Each row below is a small network's average activation on inputs in which a field has the value named, seen along a few directions.
Related values have similar rows: they may be neighbours, one step apart, or belong to one group.
In the rows, 500 means zero.
Strong random noise was added to every row along 2 fixed directions; ignore it. To show where, here is one row again and again, with new noise each time:
[514 413 491 643 357 328 415 535 334 415 534 223 472 740 516]
[183 606 609 232 799 630 535 534 636 496 400 728 546 387 423]
[408 419 472 564 649 365 386 511 608 485 451 377 536 655 485]
[375 496 542 469 536 456 468 536 454 448 479 435 502 591 478]


Field Fal:
k12: [675 466 499 410 436 420 455 423 616 591 426 484 390 449 552]
k7: [448 425 387 621 645 459 497 496 566 447 519 558 550 583 406]
k2: [529 588 480 471 279 631 724 491 391 524 563 706 389 308 374]
k3: [471 412 663 427 640 464 485 545 710 600 363 539 541 492 417]
k6: [747 426 522 630 394 412 319 463 404 584 631 218 560 627 713]
k5: [525 407 507 630 510 536 558 556 622 518 566 631 601 500 390]
k11: [563 525 494 565 438 434 405 523 315 482 596 258 467 649 625]
k8: [453 542 612 307 526 589 589 496 625 597 332 632 392 351 373]
k4: [543 333 422 737 532 268 348 517 538 469 495 160 524 765 509]
k9: [533 581 381 505 618 660 517 436 603 507 492 647 615 315 617]
k1: [585 507 294 735 503 408 396 427 473 375 583 430 524 571 617]
k10: [507 588 368 344 692 638 598 409 800 632 424 854 546 194 514]
The values of Fal form a network in which each value has 3 neighbours.
- List every value one step from k7, in the order listed. => k5, k4, k1
- List every value one step from k10, in the order listed. => k12, k2, k9
A value of Fal combines one of 6 hidden first parts with one of 2 second parts; all combinations occur once.
- k8 and k2 share the first part; k8 and k12 share the second. Which value has the first part of k12 and the second part of k2? => k10
- k5 and k3 share the first part; k5 and k1 share the second. Which value has the first part of k1 and the second part of k3? => k11

Field Vasip:
c4: [393 565 552 451 540 548 477 559 314 397 510 467 494 606 496]
c9: [518 555 322 599 453 557 473 395 565 559 574 502 459 401 523]
c7: [320 489 441 440 798 528 480 480 713 559 417 567 643 436 498]
c11: [527 497 566 395 432 555 619 516 469 525 466 661 480 428 388]
c3: [730 337 305 618 628 334 377 413 885 592 397 506 483 506 546]
c2: [383 579 596 490 406 556 538 526 371 353 550 549 490 480 483]
c1: [408 386 515 456 592 408 413 528 572 533 461 321 487 646 465]
c8: [610 510 513 494 497 521 506 454 509 508 492 437 457 473 521]
c6: [568 397 340 751 543 395 423 485 623 545 539 435 549 595 504]
c10: [480 446 574 483 716 389 477 550 765 547 398 540 595 499 506]
c12: [549 514 445 553 576 530 464 467 555 516 490 563 602 469 554]
c5: [504 541 642 434 347 488 526 546 276 517 565 441 402 545 509]
A value of Vasip combines one of 6 hidden first parts with one of 2 second parts; all combinations occur once.
- c8 and c12 share the first part; c8 and c10 share the second. Which value has the first part of c10 and the second part of c12? => c2
- c1 and c4 share the first part; c1 and c11 share the second. Which value has the first part of c11 and the second part of c4? => c6
